Each row below holds a small network's activations on one record, seen along a few directions.
After each row come some of the record's fields: PERUP, MUBA, VAMEN, SIKO, BOVIT.
Not every record has every field; a missing one is left out.
Other fields move the rows too, some of them a lot.
In the rows, zero is written as 500.
Random noise pushes rows far along 12 fixed directions. That doesn't count. These rows show it; they differ only by the noise:
[453 591 340 387 774 544 560 441 570 624 620 598 620 464 441 512 489 695
 617 417 409 571 545 634 435 542 530 574 487 410 466 502]
[357 287 225 519 722 584 510 100 663 684 700 433 550 784 587 748 678 666
 683 571 447 176 602 758 640 530 632 595 563 315 811 423]
[391 245 453 402 476 605 663 367 556 492 693 259 711 713 567 522 385 652
 454 487 651 305 477 509 591 725 447 647 510 424 639 440]
[208 613 579 480 382 499 364 581 319 510 363 254 413 199 452 419 435 609
 726 671 341 540 643 604 431 638 333 405 484 502 540 453]
[616 674 677 362 494 543 421 326 409 342 472 189 607 384 595 615 428 729
 440 562 611 384 558 608 342 558 253 534 518 565 629 366]
[502 405 517 384 508 547 473 439 551 407 483 463 539 459 548 453 399 634
 446 573 513 562 455 412 525 636 355 382 420 479 678 500]
[203 356 462 381 574 439 522 515 507 612 625 522 608 316 363 337 423 674
 594 402 372 687 319 383 636 654 472 513 359 327 628 435]
[325 618 418 517 447 383 476 550 461 642 769 423 624 433 507 477 407 438
 510 315 509 465 283 267 549 327 708 921 446 335 417 577]
[628 706 682 353 434 423 478 199 552 271 417 531 496 427 280 687 320 493
 305 413 244 421 225 444 548 530 171 350 469 424 601 344]
[522 492 492 414 721 600 585 383 583 533 556 527 727 536 579 483 537 654
 499 524 655 543 543 570 340 614 529 564 542 472 516 516]
[304 303 193 426 447 523 477 568 451 406 243 705 441 336 504 478 307 645
 403 720 406 495 594 423 628 602 605 280 451 598 311 571]
[414 367 544 451 553 468 537 453 577 563 659 521 717 454 570 344 439 452
 407 418 641 650 213 173 482 526 626 660 418 351 652 520]
[274 158 465 533 430 629 722 511 539 508 467 371 598 594 612 425 398 450
 479 656 545 411 528 460 539 743 562 477 516 483 510 546]
[863 721 462 407 505 578 479 460 745 269 502 758 408 746 486 618 377 505
 331 498 409 510 484 438 538 493 245 354 456 506 448 786]

[576 477 434 345 610 408 346 430 500 505 619 525 514 438 426 502 524 777
 495 349 522 564 436 495 594 463 414 504 388 460 716 365]  PERUP=repe, MUBA=modum, VAMEN=ras, SIKO=sudir, BOVIT=nago
[410 257 255 441 651 576 640 513 579 588 594 454 460 536 544 523 425 640
 580 491 344 463 595 598 599 593 531 488 404 469 606 494]  PERUP=vuk, MUBA=dudak, VAMEN=ras, SIKO=doku, BOVIT=puvu
[446 240 120 539 643 564 535 571 526 662 463 582 341 522 664 500 434 472
 575 575 351 468 624 512 571 382 783 426 428 474 582 518]  PERUP=repe, MUBA=dudak, VAMEN=duz, SIKO=sevol, BOVIT=puvu
[692 752 597 424 379 544 528 337 405 340 383 400 609 584 379 623 325 326
 360 493 597 319 505 557 275 541 372 492 724 609 364 295]  PERUP=vuk, MUBA=modum, VAMEN=tete, SIKO=rato, BOVIT=pulil
[287 311 447 448 432 388 239 458 362 551 494 366 449 193 551 382 480 585
 568 590 516 622 376 277 617 476 548 420 385 464 864 282]  PERUP=tirub, MUBA=dudak, VAMEN=sal, SIKO=sudir, BOVIT=pulil
[358 375 246 351 255 467 362 743 303 411 358 447 385 331 396 328 132 612
 443 548 475 520 573 339 590 603 476 375 423 593 442 411]  PERUP=bamu, MUBA=modum, VAMEN=tete, SIKO=sudir, BOVIT=nago
[536 250 631 359 496 390 491 422 528 330 633 499 769 378 637 454 503 801
 167 421 842 590 201 165 667 542 492 646 319 526 612 492]  PERUP=kemo, MUBA=dudak, VAMEN=ras, SIKO=doku, BOVIT=puvu
[548 327 412 531 783 599 647 451 595 683 588 519 587 604 679 476 597 493
 564 475 558 532 544 578 395 455 712 562 496 423 628 485]  PERUP=repe, MUBA=dudak, VAMEN=duz, SIKO=sevol, BOVIT=puvu
[820 462 414 474 546 526 399 401 594 301 496 596 520 587 842 673 534 656
 211 621 761 407 505 365 546 319 575 530 433 626 521 671]  PERUP=bamu, MUBA=dudak, VAMEN=duz, SIKO=kazim, BOVIT=pulil
[525 265 237 364 582 549 645 556 511 499 470 547 399 420 510 471 201 508
 410 462 250 562 422 393 642 505 536 314 354 500 595 384]  PERUP=bamu, MUBA=beno, VAMEN=ras, SIKO=kikos, BOVIT=puvu
[417 280 576 514 720 494 797 394 550 532 421 664 751 405 550 529 579 559
 302 445 560 517 355 516 447 529 729 573 487 482 311 456]  PERUP=repe, MUBA=dudak, VAMEN=duz, SIKO=doku, BOVIT=puvu
[237 295 380 622 513 394 571 632 310 644 536 240 393 108 652 552 562 537
 594 526 349 478 532 520 646 343 732 649 385 625 475 347]  PERUP=tirub, MUBA=kuno, VAMEN=sal, SIKO=sudir, BOVIT=nago
[271 337 619 624 413 505 692 648 375 628 497 190 453 388 565 422 456 348
 608 480 365 451 502 546 485 530 569 592 466 469 509 416]  PERUP=repe, MUBA=dudak, VAMEN=duz, SIKO=rato, BOVIT=nago
[373 334 554 415 410 506 581 525 413 486 527 222 525 380 468 387 288 458
 503 471 440 513 414 401 489 668 386 485 442 492 693 310]  PERUP=repe, MUBA=beno, VAMEN=ras, SIKO=sudir, BOVIT=nago
[663 660 528 377 517 522 391 525 524 410 556 499 507 515 410 454 479 604
 527 466 578 621 558 525 417 592 290 448 512 569 569 486]  PERUP=bamu, MUBA=modum, VAMEN=sal, SIKO=kikos, BOVIT=puvu
[555 585 277 646 631 594 549 752 577 678 594 520 362 522 684 407 541 210
 706 591 445 652 698 479 318 390 718 574 524 577 443 713]  PERUP=bamu, MUBA=kuno, VAMEN=sal, SIKO=sudir, BOVIT=nago
[419 499 643 464 557 420 467 479 539 515 470 720 624 399 351 369 611 559
 481 449 550 715 342 409 511 592 470 425 479 429 491 497]  PERUP=kemo, MUBA=modum, VAMEN=ras, SIKO=kazim, BOVIT=nago
[536 706 580 426 696 532 432 269 515 643 444 565 638 461 314 384 490 260
 639 453 486 656 408 509  98 556 529 424 666 358 722 245]  PERUP=fem, MUBA=modum, VAMEN=ras, SIKO=kikos, BOVIT=puvu
[539 432 495 639 728 421 664 288 532 515 268 878 563 373 592 723 679 454
 253 516 428 410 354 537 539 212 876 479 524 514 198 494]  PERUP=tirub, MUBA=beno, VAMEN=sal, SIKO=sevol, BOVIT=puvu
[703 599 349 359 482 644 403 603 595 476 539 690 592 747 483 256 247 371
 457 506 734 674 518 266 317 597 481 427 579 455 527 627]  PERUP=tirub, MUBA=beno, VAMEN=sal, SIKO=kazim, BOVIT=pulil
[644 411 486 368 701 549 651 628 600 508 633 513 439 466 517 456 448 766
 516 352 321 693 494 582 655 553 296 382 288 477 613 520]  PERUP=kemo, MUBA=modum, VAMEN=sal, SIKO=kikos, BOVIT=puvu
[609 238 394 436 702 718 691 654 678 554 524 615 519 687 608 274 448 496
 568 575 554 755 637 500 433 731 465 269 458 516 632 598]  PERUP=tirub, MUBA=dudak, VAMEN=sal, SIKO=sevol, BOVIT=puvu
[714 661 361 551 732 447 410 521 460 621 483 524 358 271 680 576 532 415
 521 435 379 571 526 494 317 120 731 588 433 549 561 453]  PERUP=vuk, MUBA=modum, SIKO=sudir, BOVIT=nago
[718 427 455 323 660 557 498 293 607 419 548 573 693 560 448 444 453 509
 380 481 733 631 437 400 325 676 430 409 575 587 727 282]  PERUP=tirub, MUBA=kuno, VAMEN=sal, SIKO=sudir, BOVIT=nago
[330 494 496 453 370 430 462 591 267 475 474 285 599 280 532 493 399 669
 453 487 625 403 526 476 503 482 562 687 487 575 338 409]  PERUP=vuk, MUBA=dudak, VAMEN=ras, SIKO=sevol, BOVIT=puvu
[758 615 549 540 439 534 412 581 656 408 569 565 417 687 661 476 478 349
 405 511 586 554 457 298 441 385 457 546 439 470 580 785]  PERUP=repe, MUBA=dudak, VAMEN=duz, SIKO=doku, BOVIT=puvu
[597 421 493 502 574 592 501 549 587 499 455 519 411 542 613 445 519 518
 536 586 471 593 576 519 471 524 448 339 442 498 642 592]  PERUP=fem, MUBA=modum, VAMEN=sal, SIKO=kikos, BOVIT=puvu
[272 415 827 744 430 602 533 590 541 492 108 780 598 525 529 231 809 243
 585 896 753 733 636 496 265 769 600 196 702 553 264 750]  PERUP=fem, MUBA=kuno, VAMEN=tete, SIKO=kikos, BOVIT=puvu
[752 574 716 692 500 513 483 263 507 474 414 340 550 535 878 673 612 163
 296 602 714 300 366 354 242 155 752 668 589 497 628 499]  PERUP=fem, MUBA=modum, VAMEN=sal, SIKO=sevol, BOVIT=puvu
[750 582 509 499 534 495 543 707 462 423 538 419 436 327 743 492 413 480
 365 478 539 635 494 346 472 306 512 554 373 675 425 582]  PERUP=kemo, MUBA=kuno, VAMEN=tete, SIKO=rato, BOVIT=nago
[556 498 613 356 624 613 480 493 542 404 366 661 666 519 425 363 577 782
 504 609 721 701 655 641 373 776 302 254 558 573 457 507]  PERUP=fem, MUBA=bom, VAMEN=tete, SIKO=doku, BOVIT=puvu
[269 470 607 657 223 424 368 280 419 394 294 407 459 452 509 625 575 268
 456 769 524 258 443 413 519 528 567 452 635 524 519 458]  PERUP=kemo, MUBA=fekas, VAMEN=duz, SIKO=kikos, BOVIT=puvu

Here are new rows. What are their fields?
[546 440 429 415 458 483 216 358 489 463 358 683 560 501 486 334 447 389
 424 631 736 629 393 208 371 521 608 320 565 472 753 397]  PERUP=fem, MUBA=modum, VAMEN=ras, SIKO=kikos, BOVIT=puvu
[682 396 765 421 486 501 676 478 589 200 481 530 609 558 549 655 596 895
 203 449 627 435 474 614 705 625 203 468 381 634 325 633]  PERUP=vuk, MUBA=dudak, VAMEN=ras, SIKO=doku, BOVIT=puvu
[551 584 221 512 419 569 119 622 551 581 465 598 265 655 524 307 458 300
 745 691 547 621 715 365 359 488 535 329 557 472 774 645]  PERUP=repe, MUBA=modum, VAMEN=ras, SIKO=sudir, BOVIT=nago
[ 84 350 684 648 457 333 581 539 415 575 513 526 611 308 450 514 785 720
 531 465 508 464 415 575 732 528 637 701 433 448 243 588]  PERUP=kemo, MUBA=dudak, VAMEN=ras, SIKO=kikos, BOVIT=puvu
[662 476 710 553 386 506 577 424 532 361 533 339 479 613 630 628 513 436
 346 496 540 363 405 461 588 441 377 524 472 527 572 509]  PERUP=tirub, MUBA=dudak, VAMEN=sal, SIKO=sevol, BOVIT=puvu
[239 288 550 507 434 524 650 438 549 636 676 464 760 736 354 359 514 420
 545 393 673 447 354 435 546 719 594 671 602 315 517 452]  PERUP=fem, MUBA=modum, VAMEN=sal, SIKO=kikos, BOVIT=puvu
[639 558 485 559 557 453 366 404 474 546 429 337 160 283 632 643 476 341
 578 529 115 491 434 495 516 191 473 339 367 461 882 347]  PERUP=fem, MUBA=modum, VAMEN=sal, SIKO=kikos, BOVIT=puvu
[582 227 538 559 695 557 680 357 592 521 451 431 440 460 718 648 618 542
 430 555 374 439 475 613 566 414 557 390 401 508 702 424]  PERUP=fem, MUBA=modum, VAMEN=sal, SIKO=doku, BOVIT=puvu
[541 612 629 489 543 347 127 105 578 412 482 691 595 535 424 633 842 705
 465 552 733 440 419 500 498 474 451 512 560 437 721 474]  PERUP=vuk, MUBA=dudak, VAMEN=ras, SIKO=sudir, BOVIT=nago
[366 388 239 344 567 611 620 572 405 562 549 266 535 459 479 483 252 715
 608 488 418 396 717 685 454 675 469 551 489 539 488 366]  PERUP=vuk, MUBA=dudak, VAMEN=ras, SIKO=doku, BOVIT=puvu
[732 667 315 360 598 630 645 494 514 384 449 607 649 606 389 551 331 481
 398 504 635 480 695 630 262 648 459 475 703 738 195 417]  PERUP=tirub, MUBA=kuno, VAMEN=sal, SIKO=sudir, BOVIT=nago
[364 468 409 508 480 485 458 472 385 591 590 284 499 498 524 591 543 649
 627 489 519 317 616 665 579 463 544 640 529 484 526 386]  PERUP=repe, MUBA=modum, VAMEN=sal, SIKO=sevol, BOVIT=puvu
[483 281 156 614 664 633 597 722 610 764 630 546 427 588 786 308 428 221
 637 557 503 649 588 317 383 395 885 602 450 455 602 688]  PERUP=vuk, MUBA=dudak, VAMEN=ras, SIKO=kazim, BOVIT=pulil
[432 739 332 365 432 367 195 344 453 496 595 539 419 528 160 614 481 686
 648 390 366 376 523 620 613 514 326 510 541 413 601 351]  PERUP=bamu, MUBA=modum, VAMEN=ras, SIKO=sudir, BOVIT=nago
[464 702 704 516 270 469 372 288 399 440 548 113 446 599 381 667 487 425
 610 501 438 200 500 651 483 535 237 560 614 424 704 304]  PERUP=bamu, MUBA=modum, VAMEN=ras, SIKO=sevol, BOVIT=puvu
[256 538 529 593 327 448 501 533 520 502 538 642 600 673 279 487 659 499
 573 523 622 422 556 569 622 680 497 592 648 492 194 636]  PERUP=kemo, MUBA=kuno, VAMEN=sal, SIKO=sudir, BOVIT=nago
